Each row below holds a small network's activations on one input, seen along a few directions.
In each table, some parts of the input vary, and every possible input appears once, in random order.
Descriptions start from the smaller parts, as in this example, which fits no table here: ring(8) and (point or (values(2) and line(4)) or line(9)).
Shared parts are said once, and a part with two or three values counts as separate values.

Other details of the inputs shift rows strongly along two fixed directions, in all tables alike. That doesn't count.

Rows:
r1: [-32.2  51.3 -18.1  15.5  37.2  16.0 -17.1   5.3 -15.9 -27.2 -17.5]
r2: [ -2.0  45.6 -33.4  19.6  32.1  10.1  -5.9 -28.0  -4.5 -19.7   8.0]
r3: [-15.9   7.8   2.4  -7.9 -19.8 -11.1  48.1  -1.2  -9.7 -33.7 -76.8]
r4: [-25.6  39.8 -15.7  13.9  -5.7  12.8  20.9  -9.5   2.1  -1.0  -2.3]
r5: [ 10.6 -55.8  41.1  -8.9  -6.6  -6.8 -19.2  30.9  19.9  18.5   0.0]
r6: [-14.5  43.8  19.7  16.1  33.1  -7.3 -29.1  11.9  -5.0  49.6   8.8]
r7: [-20.5  55.6  -9.7  24.4  55.4  23.0  -7.5 -16.4  -9.2 -11.6  -7.7]
r8: [  3.3  58.3  -7.4  19.8  33.7   3.7 -33.3   8.3   1.8 -50.6  -7.0]
r9: [  6.6 -22.4  62.0 -43.0 -10.4 -27.1   3.4   0.8   9.8  53.0 -39.2]
r10: [ 24.7 -58.9  10.9  -3.2   0.3  -5.6 -29.6 -11.3   0.0  46.0  11.3]
r11: [-25.8 -43.4 -40.9 -11.7 -47.6  21.0  47.6 -12.4  10.3 -36.9  -9.4]
r12: [ 16.1  42.9 -16.4  -3.0  23.4  20.0   5.5 -30.5  -2.8 -25.8  12.9]
r13: [ -6.3  52.4  -9.1  11.2  -1.6 -12.1  -8.7   8.3   9.4 -39.4  15.6]
r14: [  6.2  44.2  35.6  -0.5  70.4   5.3 -25.3  -1.4  -6.4  31.4  18.9]
r15: [  9.5 -28.6 -24.1  -1.5 -27.4  15.6  21.3 -12.9  19.2 -65.9  -2.6]
r16: [ 13.2 -31.5 -40.9   2.5 -52.0   8.3  50.2 -14.1  -7.0 -41.4  -4.0]
r17: [  3.2 -32.2 -21.8 -24.5 -53.0  43.4  68.6 -29.0  15.9 -31.0  -8.0]
r18: [ 14.2 -63.8   5.8 -11.6 -16.4 -13.5 -41.5  12.8  -5.0  34.6   3.1]
r19: [-11.0  28.0  33.4  14.3  60.3 -20.9 -25.4  18.0  12.4   2.6  33.8]
r20: [ 14.0 -18.7 -36.7   9.1 -20.6  11.3  35.7 -17.4 -12.6 -47.2  -9.1]
r21: [  5.2 -46.4  24.7  -3.4  -2.5   3.9 -17.2   7.2   4.6  54.9  -5.2]
r22: [ 16.6 -54.1  26.4  -8.5 -24.3 -31.8 -15.2  10.7  19.7  17.9  38.7]
r23: [ -3.1 -19.7 -50.4  -8.0 -55.0  18.8   8.2  -5.3  -1.9 -38.7 -24.9]
r24: [  8.6 -61.7  41.7  -7.5   9.2  -8.7 -16.3  21.5  20.2  15.8  11.8]
r25: [ -2.5 -57.0  17.1  -7.7 -19.9  -9.8  10.7  -4.2  13.3  57.2  25.8]
r26: [-16.7  45.2  33.9  13.9  27.4 -29.2 -21.8  31.2  13.7  15.7  33.1]
r27: [ 34.4 -70.0  16.4  -2.0  -1.8 -20.4 -15.0   9.4 -14.0  32.4  10.6]
r28: [-10.3  31.1 -34.0  11.0  29.8   7.6 -23.3 -12.5 -15.2 -38.4  -5.4]
r29: [-10.4 -41.3 -33.4  -0.2 -31.6  41.4  52.0 -31.0  10.7 -29.9 -20.2]
r30: [ 14.8 -45.9   5.1  -4.8 -20.9 -20.3 -11.9 -11.4   6.8  51.7  32.6]
r31: [-10.5 -11.2 -47.9  -7.6 -52.7   5.2  15.8  -8.8   2.9 -32.3  -5.7]
r32: [ -7.5  36.0  20.5  27.6  70.9 -23.6  -9.9  15.9 -21.2  23.2  28.3]
r33: [ -2.6  -0.1 -18.8  15.1  -6.2  27.0  32.2   6.1 -15.8 -36.5 -36.9]
r34: [-32.5  42.2 -16.1  16.0  49.7  14.9 -13.9  -2.6 -15.5 -28.3  -6.1]
r35: [ -3.3  75.1 -23.9  26.3  18.8 -17.0   2.5   7.8 -21.2 -20.1  11.2]
r36: [ -7.3  43.8  24.9  22.3  36.9 -22.2 -18.2  32.5 -21.7  36.5   8.8]
r37: [-26.7  16.8   9.6   9.4  55.4 -16.5 -27.1   7.2 -10.2  19.3  29.4]
r38: [-18.1  36.2  58.1 -10.0  34.7 -49.1 -23.0  27.0  14.8  10.2 -34.1]
r39: [-22.0  40.8  -0.6  13.0  19.1  -1.1  12.1   6.2  16.6 -40.8  17.2]
r40: [ 22.8 -48.5   5.6  -8.0 -36.3  -9.0 -22.5   4.0   6.3  55.3   4.7]
r41: [  4.1  41.8  32.0  -8.2  25.9   3.4 -17.7  11.6  -1.7  43.6  13.2]
r42: [  4.4  68.8 -22.9  26.0  19.7  -7.9  -9.0  11.1 -25.1 -20.8  -5.2]
r43: [ 18.7 -11.0 -32.6  10.4 -24.2  19.6  17.9  -3.0 -18.0 -42.7 -32.6]
r44: [-12.6  49.7  -4.4  28.8  53.4  11.3   8.3   2.9 -27.6 -29.0  -9.2]
r45: [ -9.0   5.6  -9.7   2.5  11.6 -28.4 -28.2  -0.8  -6.1  17.0  37.2]
r46: [-24.3 -14.1 -32.2  -6.8 -40.0  23.3  20.8   3.0   0.5 -27.1 -28.0]
r47: [ -9.1 -16.6 -22.0   6.2 -27.4  10.3  58.0  -4.8  -5.7 -30.8  -6.4]
r48: [-20.6 -28.6  14.6  -8.1 -14.5 -24.9 -11.5  21.7   2.3  49.1  25.3]
r49: [-21.7  60.5  -8.7  23.2  16.0  -6.0  25.5  14.7 -17.4 -13.1   3.0]
r50: [ 24.5 -43.9  27.1 -10.2 -26.9 -24.0 -31.5  28.0  18.9  22.7  14.6]
r51: [ 11.2 -10.5 -40.3   3.8 -30.7  35.4   8.7 -25.2  -0.3 -32.7 -34.5]
r52: [ 14.6 -43.5   5.4  -8.3 -39.0 -19.8 -11.0  -2.6   9.8  56.7  22.9]
r53: [ 25.9  -3.8 -29.9 -20.8 -57.2  39.5  26.3 -20.4   4.7 -30.2 -22.1]
r54: [-16.0  38.0 -35.6  12.7  28.8   1.5 -15.7 -16.1 -14.9 -36.2  11.7]
r55: [  2.5 -21.5 -15.1 -25.1 -65.3  38.1  62.1 -19.1  14.7 -20.6 -15.2]
r56: [ 32.3 -40.5  18.7 -26.0 -20.2 -13.3  -1.4 -10.8  12.2  47.0  36.2]
r57: [ 13.6 -27.3 -18.9   0.8 -24.6  22.8   8.8 -12.7  12.3 -69.6 -16.7]
r58: [-11.2  41.7  36.8  13.5  32.0 -18.1 -34.7  35.5   7.9  13.3  15.2]
r59: [ -7.5 -32.9  46.5 -24.7  -9.0 -35.1  -4.7   2.5   9.6  59.9 -44.4]
r60: [  7.3   3.1  -9.6 -14.7 -18.0  51.9  31.1 -17.4   2.1 -30.6 -31.6]
r61: [ 42.8 -62.3  25.0 -27.0  -7.8   3.3 -17.1 -11.7   4.3  40.9  14.1]
r62: [ 18.6  36.4  15.8 -10.9   3.4 -14.3 -18.5  -4.6  -1.2  34.4  32.1]
r63: [ -5.9  58.1  -0.6   0.1  46.9  26.2  16.4 -19.8  -2.1 -17.3  11.5]
r64: [-21.1 -32.4  40.5 -30.6  -5.6 -45.9 -15.7  16.8   2.7  45.1 -38.2]
r65: [ 41.7 -40.9  24.8 -24.0 -12.6   5.0 -23.5  -1.5   2.2  41.3   4.6]
Description of these inputs: values(5) and (point or (values(2) and ring(6))).
Changing only the values(5) part turns r54 into r20. The same change can be made to r31. Which row results?
Answer: r35
Changing only the values(5) part turns r19 into r29. The same change can be made to r15. Which row results?
Answer: r2
List by row number the other rows that have the values(5) part in common with r61.
Answer: r9, r12, r14, r17, r41, r53, r55, r56, r60, r62, r63, r65
Start at r2 and move only the ring(6) part, one step at a time. The first step leads to r10. Which rows follow, in order?
Answer: r51, r40, r52, r30
Change only the values(2) part in r10. List by row number the other rows that result.
Answer: r7
Start at r19 and move only the ring(6) part, one step at a time. The first step leads to r24. Which rows follow, in order?
Answer: r5, r58, r26, r39
Change only the values(5) part in r64. List by row number the other rows that result.
Answer: r3, r9, r38, r59
Change only the values(2) part in r11. List by row number the other rows that result.
Answer: r45
